A small network was shown many inputs. Here are its activations along a few directions, one row for each input.
In each table, some parts of the input vary, and every possible input appears once, in random order.
A made-up example of a description, with smaller parts first: values(2) and (point or ring(9) or (ring(5) and line(6))).
Shared parts are said once, and a part with two or three values counts as separate values.
In the rows, 128 means zero.

Other details of the inputs vary at random and push rows far along two fixed directions, the same in every table; ignore that.

Rows:
R1: [137  61 120 168 127 138 144 150 115 179  73 148 130 150]
R2: [147 147 137 148 110 127 129 135  69 137 121 167  54  84]
R3: [106 190 124  95 200 112 135 131 116 131 154 116 134 155]
R4: [142  53 115 154  85 144 117 110 142 151  85 134 156 127]
R5: [129 161 138 101 111 131 113 123 144 106 150 125 134  97]
R6: [111 195 122  97 186  92 128 123 115 118 160 117 136 156]
R7: [135  94 122 136 134 113 136 127 168 122 137 117 182 174]
R8: [ 22 129 145 123 113 132 179 148  93  99  98 123  48  62]
R9: [151  49 125 176 113 129 136 127 123 154  84 148 126 147]
R10: [144 159 145 130 142 119 141 150 127 105 147 127  88 113]
R11: [156 138 144 134  70 153 121 123 121 106 148 156  88  67]
R12: [122  98 116 117 109 134 110 113 177 118 145  96 202 161]
R13: [118 171 130 108 149 142 127 130 109 138 134 136 110 115]
R14: [121 186 144  99 184  98 133 138 143  97 170 116 139 155]
R15: [116 187 139  84 165 112 124 128 159  96 167 111 157 145]
R16: [124 151 125 118  97 165 107 123  94 146 130 138  90  69]
R17: [161  49 128 182  93 135 148 146 150 135 100 132 131 146]
R18: [143 148 135 147 135 145 145 152  78 146 118 147  48  91]
R19: [117 101 120 111 117 130 111 124 177 127 129  98 195 155]
R20: [128  99 125 128 145 108 137 137 170 131 124 116 179 171]
R21: [106 112 110 116 150 133 124 126 148 158 104 110 187 165]
R22: [ 96 199 116  79 161 113 100 109 125 113 168  96 157 144]
R23: [135 168 131 135 154 112 139 142  91 125 133 132  77 124]
R24: [148  55 122 152  61 149 120 120 163 135 105 133 170 122]
R25: [136  97 129 142 145 110 137 133 162 119 134 119 177 184]
R26: [145  52 119 160  96 143 127 118 141 153  83 142 146 139]
R27: [107 198 125  88 177 105 121 119 125 115 155 115 146 155]
R28: [160 135 141 158 117 137 137 130  84 120 128 149  39  83]
R29: [136 152 128 126  82 141 109 118  91 133 123 153  88  65]
R30: [139 138 130 125  81 157  99 100 100 120 142 137  87  65]
R31: [128  96 116 135 160 109 133 115 147 137 119 116 167 180]
Each input here is: point or (line(5) and line(6)).
Start at R12 and move only the line(6) part, one step at a time. The first step leads to R24. Which rows follow, in order?
Answer: R11, R7, R25, R17
Start at R16 and move only the line(5) part, one step at a time. The first step leads to R22. Which rows follow, in order?
Answer: R30, R19, R12
Which other rows does R10 become when the line(6) part takes its other values? List them by row number.
Answer: R5, R14, R15, R19, R20

Rows:
R32: [102  50 117 155 128 122 153 142 151 153  75 118 164 171]
R33: [160  85 125 157 115 131 131 134 139 145 111 136 139 146]
R34: [132 191 136 101 184  99 130 128 141  92 178 109 140 161]
R35: [117 100 127 146 107 142 139 135 106 147  94 144  97 103]
R36: [123 131 132 140 103 145 133 135  88 142 108 150  72  80]
R37: [ 62 141 111  67 156 114 110 104 195 102 151  65 243 185]
R38: [165 128 137 121  44 161  90 106 140 109 155 147 123  57]
R39: [102 233 139  85 166 124 124 124  82 106 171 128  70  86]
R40: [148 202 134 106 159 117 114 122 110 110 174 130 110 124]
R41: [112  90 132 151 107 133 150 143 120 137  93 137 102 113]
R42: [151  41 110 162 131 121 132 130 166 163  86 123 196 199]
R43: [116  98 130 148 107 143 141 138 107 143  97 140  95 103]
R44: [173 133 132 146  98 142 114 126  99 140 130 159  83  87]
R45: [129 170 131 106 187  98 131 126 149 103 168 106 158 178]
What do these inputs look like to the network?
Answer: values(2) and (point or line(6))
Which other rows does R40 become when the values(2) part takes its other values? List them by row number.
Answer: R36
Start at R39 and move only the line(6) part, one step at a time. The first step leads to R36. Which rows follow, in order?
Answer: R35, R43, R32, R41

Rows:
R46: [146 145 134 125 121 124 118 119 117 118 142 138 109 107]
R47: [135 145 138 132 132 119 134 136 111 122 132 141  93 109]
R48: [124 143 128 124 113 132 121 112 112 115 138 131 108 101]
R49: [120 152 132 127 127 128 130 134 102 131 122 140  96 105]
R50: [110  74 119 150 123 124 146 135 135 145  90 122 148 152]
R51: [110  80 128 127  87 132 132 137 171 131 103 127 176 132]
R52: [115 143 131 128 125 126 134 131 104 127 128 135  93 105]
R53: [120 141 136 123 121 144 131 128 115 118 133 128  95  99]
R54: [147  82 119 148 113 125 124 123 143 147 102 133 162 157]
R55: [137 140 137 129 124 138 132 132 121 113 140 134  94 106]
R56: [116  77 120 147 127 121 140 137 137 153  87 126 148 150]
R57: [131 142 135 137 128 121 139 133 110 115 134 137  92 111]
R58: [126 142 130 125 112 141 123 124 113 120 138 126 106  99]
R59: [144 144 131 127 117 125 120 117 117 117 145 137 107 110]
R60: [128 143 129 123 113 140 120 124 113 126 139 129 106 100]
R61: [138  76 121 152 121 133 142 138 150 141 103 123 151 152]
R62: [132 143 134 133 129 121 135 135 109 120 136 140  92 112]
R63: [116  82 118 145 127 126 140 138 132 160  89 134 153 153]
R64: [130 145 133 121 116 139 118 126 114 127 136 131 107  97]
R65: [133 150 130 122 114 141 115 127 111 130 133 134 109 101]
R66: [140  74 119 152 111 123 130 120 147 137 107 126 159 153]
R67: [127 145 127 122 113 130 117 113 113 121 138 134 108 103]
R68: [ 87 206 122  70 214 102 130 124 150 102 176  83 169 182]
R69: [132 145 143 115  92 129 128 137 143 102 145 141 124  92]
R70: [140 140 136 130 117 138 122 126 119 113 147 131 101 107]
R71: [143  77 119 150 113 131 129 132 149 146 111 123 157 155]
R72: [144  84 123 149 122 133 135 140 148 152  97 130 154 156]
R73: [ 95 207 121  71 209 104 116 120 147 110 178  90 182 181]
R74: [123 143 132 124 120 142 133 130 114 121 132 129  98  97]
R75: [131 152 127 120 115 132 114 115 111 126 133 138 111 104]
R76: [113 206 127  79 210 100 118 124 150 106 183  94 181 186]
R77: [149 151 133 129 117 135 117 130 116 126 141 138 108 108]
R78: [134  80 123 152 129 121 141 141 137 154  95 138 151 160]
R79: [127 146 134 121 124 139 127 132 116 129 130 132 100  96]
R80: [142  77 123 149 125 130 136 139 152 148 100 127 152 152]
R81: [128 149 132 121 124 143 127 133 111 137 132 139 105  98]
R82: [101 128 116 104 204  88 128 111 184 111 149  77 227 234]
R83: [143  81 121 148 126 135 135 140 148 155 101 134 158 155]
R84: [147 146 135 128 120 133 119 129 120 122 143 135 106 104]
R85: [122 141 132 123 114 134 118 110 113 113 138 131 104 102]
R86: [130 146 130 119 117 129 116 114 113 122 136 135 109  99]
R87: [135  82 123 154 126 119 140 141 137 150  91 135 148 161]
R88: [129 149 126 119 118 134 115 115 110 130 137 143 114 102]
R89: [107  70 122 149 124 127 143 132 136 142  90 123 145 153]
R90: [124 140 134 123 113 144 121 122 113 117 139 126 102  99]
R91: [146  79 119 146 115 127 125 124 142 150 105 137 165 154]
R92: [143 142 132 132 116 135 124 127 119 115 146 131 105 106]
R93: [ 91 197 133  87 218  88 138 123 143  88 176  92 158 190]
R94: [139  77 121 150 121 132 139 138 151 148 105 126 151 155]
R95: [129 153 132 122 122 142 125 133 113 132 128 136 101  99]
Changing only one part turns R66 into R48. The same change can be made to R83. Which row results?
Answer: R81
What do these inputs look like to the network?
Answer: values(2) and (point or (line(4) and line(6)))
Which other rows does R90 become when the values(2) part takes its other values? List them by row number.
Answer: R70
Which other rows does R85 become when the line(4) part takes its other values? List them by row number.
Answer: R53, R89, R90

Rows:
R96: [136 136 132 127 132 130 127 132 117 136 125 139 117 122]
R97: [135 130 132 131 123 128 131 128 127 119 132 127 111 119]
R98: [135 133 130 137 131 129 134 131 117 125 133 133 114 125]
R99: [133 135 132 123 115 136 128 134 133 124 136 128 123 114]
R100: [136 136 129 129 133 127 129 133 121 136 127 138 117 120]
R101: [130 103 122 141 138 125 132 129 134 140 120 126 144 152]
R102: [133 131 131 126 127 132 123 121 121 123 131 131 118 119]
R103: [100 130 130 123 117 129 132 122 120 122 123 126 119 110]
R104: [130 131 134 129 114 124 126 126 131 114 135 134 123 118]
R105: [132 136 130 120 117 141 120 128 128 129 134 132 127 113]
R106: [133 136 130 124 117 138 126 133 132 124 135 130 128 114]
R107: [132 135 133 122 118 138 124 131 132 126 136 131 127 113]
R108: [135 130 133 135 131 129 132 129 117 128 133 134 113 124]
R109: [101 119 126 127 133 128 138 127 126 128 112 118 122 125]
R110: [130 135 126 124 114 130 118 114 124 123 133 134 126 116]
R111: [131 132 130 128 115 127 125 123 127 117 135 133 125 115]
R112: [ 99 222 127  69 216  97 120 108 142  90 185  88 161 176]
R113: [132 122 131 140 132 124 135 135 128 125 128 132 119 136]
R114: [136 136 135 130 132 127 131 134 120 133 128 139 115 120]
R115: [137 137 132 132 131 127 133 137 120 131 127 137 117 121]
R116: [128 108 120 126 123 137 123 126 149 141 116 122 161 146]
R117: [126 107 123 128 122 125 121 119 139 130 123 126 157 145]
R118: [131 138 125 122 115 138 115 128 125 132 133 126 128 114]
R119: [135 132 130 136 129 126 135 133 120 124 134 130 109 126]
R120: [135 136 136 133 130 123 132 140 125 127 128 138 112 123]
R121: [131 118 120 132 138 121 126 132 129 146 114 122 148 152]
R122: [129 105 128 132 122 131 131 139 154 131 120 122 155 145]
R123: [134 129 128 129 127 130 125 123 125 124 132 129 115 116]
R124: [131 131 128 125 116 127 120 119 127 123 137 133 125 114]
R125: [131 120 122 130 141 123 130 128 134 144 113 129 148 151]
R126: [135 132 131 131 127 129 129 126 125 119 132 128 118 119]
R127: [134 130 133 129 127 130 128 124 125 121 133 129 117 118]
R128: [ 95 101 121 125 131 136 138 136 149 139 103 111 164 146]
R129: [ 99 112 121 125 145 120 142 141 131 141 101 123 141 149]
R130: [134 134 126 133 130 132 127 122 115 132 129 135 114 126]
R131: [128 101 123 134 118 121 130 126 147 127 122 121 155 148]
R132: [134 132 130 132 132 131 128 126 114 130 132 135 114 126]
R133: [129 135 125 125 113 126 114 117 120 124 134 128 126 117]
R134: [130  98 115 142 135 123 127 127 130 146 112 118 149 160]
R135: [132 131 132 126 115 128 124 120 126 120 136 134 124 114]
R136: [133 133 126 129 124 130 118 121 118 126 130 124 117 119]
R137: [134 131 135 132 125 126 130 130 129 116 132 130 113 120]
R138: [132 135 128 122 118 138 122 129 132 130 136 131 126 111]
R139: [137 136 133 131 129 124 134 139 123 130 128 134 113 123]
R140: [ 97  91 116 137 144 120 146 133 135 144  99 116 146 162]
Changing only one part turns R100 into R123. The same change can be made to R120. Which row results?
Answer: R137
What do these inputs look like to the network?
Answer: line(5) and (point or line(8))
Which other rows does R105 become when the line(8) part takes its other values? List them by row number.
Answer: R99, R106, R107, R116, R118, R122, R138
Which other rows does R101 become when the line(8) part takes its other values? List them by row number.
Answer: R98, R108, R113, R119, R130, R132, R134
